These are the activations of a small neural network, seen along a few directions. Each row is one input.
In each table, some parts of the input vary, and every possible input appears once, in random order.
Descriptions start from the smaller parts, as in this example, which fits no table here: one of 3 separate values, together with either a single point or one of 9 places along a line or (one of 4 places along a line, together with one of 8 places around a ring).
Shared parts are said once, and a part with two or three values counts as separate values.
In the rows, zero is written as 128.

Other details of the inputs vary at random and push rows far along two fixed directions, the same in every table; ignore that.

A family of inputs:
row 1: [113 132  97 148  96 148 156 154 141 136 140]
row 2: [138 114 105 107 124 126 117 119 133 137 143]
row 3: [135 124 156  96 168 106  76  97 179 110 153]
row 4: [166 143 119  90 185  83 105 115 128 157 143]
row 5: [142 160  70 120 132 117 177 120 147 159 160]
row 6: [154 128  90  87 173  91  99  97 126 150 146]
row 7: [112 111 167 159  72 158 139 142 117 108 106]
row 8: [112 133 103 149 100 147 156 164 143 132 153]
row 9: [108 155 112 144 130 133 180 147 119 133 113]
row 10: [ 92 136 150 155 128 153 131 165  97 114  89]
row 11: [104 152  96 150 149 144 163 158 115 143 115]
row 12: [124  90 172 151  95 149  96 144 122  94 122]
row 13: [128 141 137 133 149 125 137 131 107 136 106]
row 14: [161 140  85 106 130 107 143 112 148 154 164]
row 15: [126  98 154 120 113 138  89 110 106 104 105]
row 16: [125 139 115 151  95 140 168 155 145 136 151]
row 17: [126 146 105 128 134 121 159 119 121 146 125]
row 18: [ 99 117 166 157  92 159 140 121  93 106  83]
row 19: [114 138  89 130 132 131 146 121 123 142 130]
row 20: [138 108 219 108 143 113  60  88 161  85 119]
row 21: [177 101 149 108 133 100  87 112 146 129 159]
row 22: [118 108 159 119 141 128  92 125  99 103  91]
Each input here is: one of 2 separate values, together with either a single point or one of 10 places along a line.
- Changing only the choice among 2 separate values turns row 19 into row 18. The same change can be made to row 6. Which row results? => row 17

A family of inputs:
row 23: [167 108 137  58 186  79  67  62 106 132 118]
row 24: [ 95  90 227 122 125 157  59  99  69  80  42]
row 25: [ 94 128  88 150  85 166 163 157  89 129 107]
row 26: [174 153  28  94 148  92 158 146 159 190 207]
row 27: [174 174  35 104 170  81 175 119 148 194 176]
row 28: [160 110 158  69 177  86  51  77 152 132 142]
row 29: [ 97 150 141 162  91 156 179 146 163 101 131]
row 30: [174 151  37 107 159  89 170 133 161 193 201]
row 31: [ 96 126  96 162  97 162 175 143  92 133 103]
row 32: [116  77 216 134  97 152  67  88  56  80  51]
row 33: [108 122 125 173  71 165 170 153 156 116 143]
row 34: [119  88 249 132 107 142  73 113  86  70  68]
row 35: [147 171  52 115 180  97 154 140 207 159 204]
row 36: [108 123 118 161  60 169 159 167 154 112 148]
row 37: [ 98 125 107 158  69 162 159 164 127 121 133]
row 38: [109 129 112 168  97 153 176 161  99 137 106]
row 39: [ 90 156 133 174 132 154 163 179 126 117 117]
row 40: [182  98 144  79 151  80  60  66 140 134 152]
row 41: [ 98 159 129 157 117 145 186 154 108 123  93]
row 42: [181  78 134  78 149  83  56  77 137 139 158]
row 43: [171 114 160  65 195  81  53  86 120 143 118]
row 44: [169 107 149  79 209  77  43 102 114 132 122]
row 45: [127  61 213 128  84 151  52 132  57  85  65]
row 46: [ 75 154 106 165 141 159 163 159 103 118  93]
row 47: [169 106 153  69 168  76  65  70 144 123 144]
row 48: [ 78 151 124 173 124 155 159 166 139 109 119]
row 49: [ 89 155 144 162 100 166 167 154 172 111 131]
row 50: [ 91 163 143 160 118 158 173 163 133 127 113]
row 51: [175 172  47 108 160  86 174 122 165 188 195]
row 52: [109 142 134 173  73 162 173 142 159 111 138]
- Changing only one part turns row 36 into row 45. The same change can be made to row 29. Which row results? => row 41
- What do these inputs look like to the network? => one of 5 places along a line, together with one of 6 places along a line
- Which other rows does row 44 become when the place on the line of 5 takes its other values? List them by row number. => row 35, row 39, row 46, row 48
- Start at row 25 and move only the place on the line of 6, one step at a time. The first step leads to row 31. Which rows follow, in order? => row 32, row 23, row 24, row 46

A family of inputs:
row 53: [136 162  61 118 155 105 163 105 168 159 167]
row 54: [145 103 159 103 160 115  66 123 117 128 119]
row 55: [108 130 150 137 130 136 119 110 135 110 113]
row 56: [138 160  69 124 165 107 155 143 139 167 164]
row 57: [156 124 143  94 170  94  95  99 126 131 130]
row 58: [148 117 163 100 159 104  82  91 123 117 118]
row 59: [152 146  54 118 151 110 160 138 141 175 166]
row 60: [169 116 155  95 151 103  66 120 166 124 164]
row 61: [130 113 168 121 106 134 118 108  99 115  98]
row 62: [104 164  68 150 140 145 178 174 146 154 147]
row 63: [152 175  35  99 151  97 184 105 172 184 180]
row 64: [ 77 126 145 162 105 174 136 170 117 100  99]
row 65: [118 158  63 158 130 134 188 164 136 160 147]
row 66: [135 101 148  89 153 115  57 120 125 111 129]
row 67: [152 101 155  89 131 109  75  66 130 124 125]
row 68: [ 95 135 157 167  99 157 163 143 102 104  89]
row 69: [158  83 147 102 141 115  67 104 108 123 124]
row 70: [112 164  70 156 139 136 184 170 139 158 146]
row 71: [149 152  60 117 151 109 162 133 134 172 168]
row 72: [170  82 169  91 132 100  75  88 144 119 149]
row 73: [164 102 161  95 146 101  85  97 106 124 114]
row 74: [ 91 113 135 159  73 172 145 153 105 109  99]
row 75: [153 100 176  91 151 103  69 107 158 118 146]
row 76: [122 132 154 136 135 126 128 136 113 118 103]
row 77: [135 112 168 123 106 130 114 117  96 118  94]
row 78: [112 123 168 134 130 134 111 110 125 103 100]
row 79: [160 106 160  92 146 106  84  79 115 119 121]
row 80: [150 166  39 121 165  97 172 138 146 183 180]
row 81: [155 113 130  91 150 104  91  72 141 131 140]
row 82: [160  83 147  96 130 113  65 100 108 130 123]
row 83: [112 121 162 175  65 170 149 158 134  97 124]
row 84: [108 125 163 181  73 164 145 161 137  95 122]
row 85: [148  87 143 103 145 111  64 106 117 115 126]
row 86: [164 100 158  91 134 102  77  95 102 131 117]
row 87: [123 123 147 129 118 136 128 104 124 114 110]
row 88: [141  94 148 103 154 113  62 114 121 114 126]
row 89: [101 181  80 141 141 137 191 144 163 148 141]
row 90: [108 180  85 140 144 134 195 156 146 150 138]
row 91: [ 99 135 157 169  99 153 160 152 100 107  85]
row 92: [109 154  48 139 113 141 186 159 142 145 157]
row 93: [120 130 150 138 134 128 122 139 109 118 107]
row 94: [148 160  66 120 158  98 163 134 140 165 158]
row 95: [155 167  49 109 167  87 176 134 200 176 209]
row 96: [ 87 136 155 170  95 161 158 132 118 100  90]
row 97: [102 131 168 179  82 165 141 168 142  93 122]
row 98: [ 93 117 141 176  95 166 144 159 103 107  97]
row 99: [ 96 118 166 175  79 159 158 150 136  98 116]
row 100: [ 98 125 148 164  79 166 152 151  90 121  97]
row 101: [135 115 161  96 159 113  73  87 142 117 123]
row 102: [ 85 136 157 167 109 167 143 168 102 113  96]
row 103: [126 114 105 126 122 136 126 133 124 127 133]
row 104: [ 96 137 156 158  78 164 164 130 105 109  91]
row 105: [152 124 144  92 170  99  84 117 124 135 128]
row 106: [100 129 151 165  91 161 159 152  94 109  91]
row 107: [166  98 130  94 139 104  82 105 114 149 133]
row 108: [ 92 139 157 169  97 160 161 136 108 101  91]
row 109: [108 161  64 156 138 139 181 169 143 153 149]
row 110: [ 87 116 133 153  67 170 143 154 104 103 102]
row 111: [167 114 137  87 156  96 100  88 118 135 133]
row 112: [ 83 147 164 161 109 166 155 147 118 102  89]
row 113: [172 155  61 111 122 102 159 130 184 172 203]
row 114: [147 180  58 105 179  95 172 143 161 176 166]
row 115: [143 107 125  92 157 103  71 116 130 121 142]
row 116: [145  89 142  97 140 108  61 107 116 110 129]
row 117: [101 115 165 163  59 164 161 143 133 108 117]
- Changing only one part turns row 75 into row 72. The same change can be made to row 89. Which row results? => row 87
- Changing only one part turns row 79 into row 112. The same change can be made to row 83. Which row results? => row 60
- What do these inputs look like to the network? => one of 5 places along a line, together with either one of 2 separate values or one of 11 places along a line
- Which other rows does row 115 become when the place on the line of 11 takes its other values? List them by row number. => row 55, row 56, row 57, row 58, row 70, row 76, row 78, row 88, row 93, row 109
- Which other rows does row 59 become when the place on the line of 5 takes its other values? List them by row number. => row 54, row 65, row 70, row 107
- Which other rows agree with row 113 in the place on the line of 5? List them by row number. => row 61, row 63, row 67, row 74, row 77, row 82, row 86, row 100, row 104, row 107, row 110, row 117
- Which other rows agree with row 85 in the place on the line of 5? List them by row number. => row 53, row 65, row 68, row 80, row 84, row 91, row 94, row 96, row 98, row 99, row 108, row 116

A family of inputs:
row 118: [140 136 103 115 123 122 148 128 119 141 134]
row 119: [ 92 127 164 158 109 164 132 140 111 108  87]
row 120: [125 132  99 132 143 125 140 130 125 139 127]
row 121: [143 134 121 134 127 125 133 146 138 142 146]
row 122: [119 148 110 125 148 132 135 129 137 138 134]
row 123: [125 150 114 127 138 123 144 122 130 144 131]
row 124: [137 133 116 124 135 120 142 150 125 144 138]
row 125: [133 154 111 124 139 124 146 121 128 140 128]
row 126: [161  93 158  92 147  97  53  96 136 109 141]
row 127: [100 111 163 165  92 161 133 140 124  96 105]
row 128: [160  87 152  84 145 102  70  93 113 132 127]
row 129: [132 131 108 127 124 133 128 134 141 138 148]
row 130: [ 90 125 169 152 102 162 135 142 124  94  99]
row 131: [170  94 157  91 135 100  62  88 123 130 136]
row 132: [103 111 159 161  85 166 127 145 117 108 102]
row 133: [127 145 117 121 131 118 150 122 145 136 139]
row 134: [123 145 113 129 142 127 144 123 134 146 130]
row 135: [136 142  99 127 138 119 147 124 116 137 126]
row 136: [139 134 124 139 134 120 140 141 145 132 149]
row 137: [120 152 109 124 144 126 132 135 136 135 133]
row 138: [153 104 165  81 156  97  58  96 136 111 130]
row 139: [ 97 114 162 163  94 163 131 142 123  92 109]
row 140: [132 146 128 128 142 119 146 142 147 135 140]
row 141: [128 138 102 131 137 118 145 124 118 141 129]
row 142: [122 136  98 129 146 127 137 132 124 135 132]
row 143: [132 132 105 118 122 122 146 129 122 145 136]
row 144: [134 133 114 133 122 120 144 121 143 133 147]
row 145: [124 139 115 123 137 125 144 128 152 135 137]
row 146: [134  95 220 122 138 129  57 114  96  97  85]
row 147: [ 94 121 172 155  98 157 142 135 121 101  96]
row 148: [132 134 107 126 120 128 124 140 141 135 147]
row 149: [126 133 101 132 141 122 145 125 122 143 129]
row 150: [142 137 112 130 122 121 146 120 140 129 145]
row 151: [100 111 166 166  90 158 138 134 120  99 106]
row 152: [135 149 115 118 131 119 152 122 142 133 137]
row 153: [158  88 150  79 151 105  60  98 115 125 131]
row 154: [126 133 101 116 128 124 134 143 128 136 139]
row 155: [146 137 109 125 115 126 139 125 133 140 141]
row 156: [133 139 112 137 149 118 142 145 121 139 130]
row 157: [104 112 162 161  83 163 132 140 113 111 103]
row 158: [122 139  97 128 143 120 134 138 124 131 131]
row 159: [129 126 102 120 129 128 140 135 129 144 135]
- Changing only one part turns row 157 into row 128. The same change can be made to row 155. Which row results? => row 118
- What do these inputs look like to the network? => one of 6 places around a ring, together with either a single point or one of 6 places along a line
- Which other rows agree with row 139 in the place on the ring of 6? List them by row number. => row 126, row 127, row 136, row 144, row 150, row 151
- Start at row 126 and move only the place on the ring of 6, one step at a time. The first step leads to row 148. Which rows follow, in order? => row 154, row 158, row 137, row 138
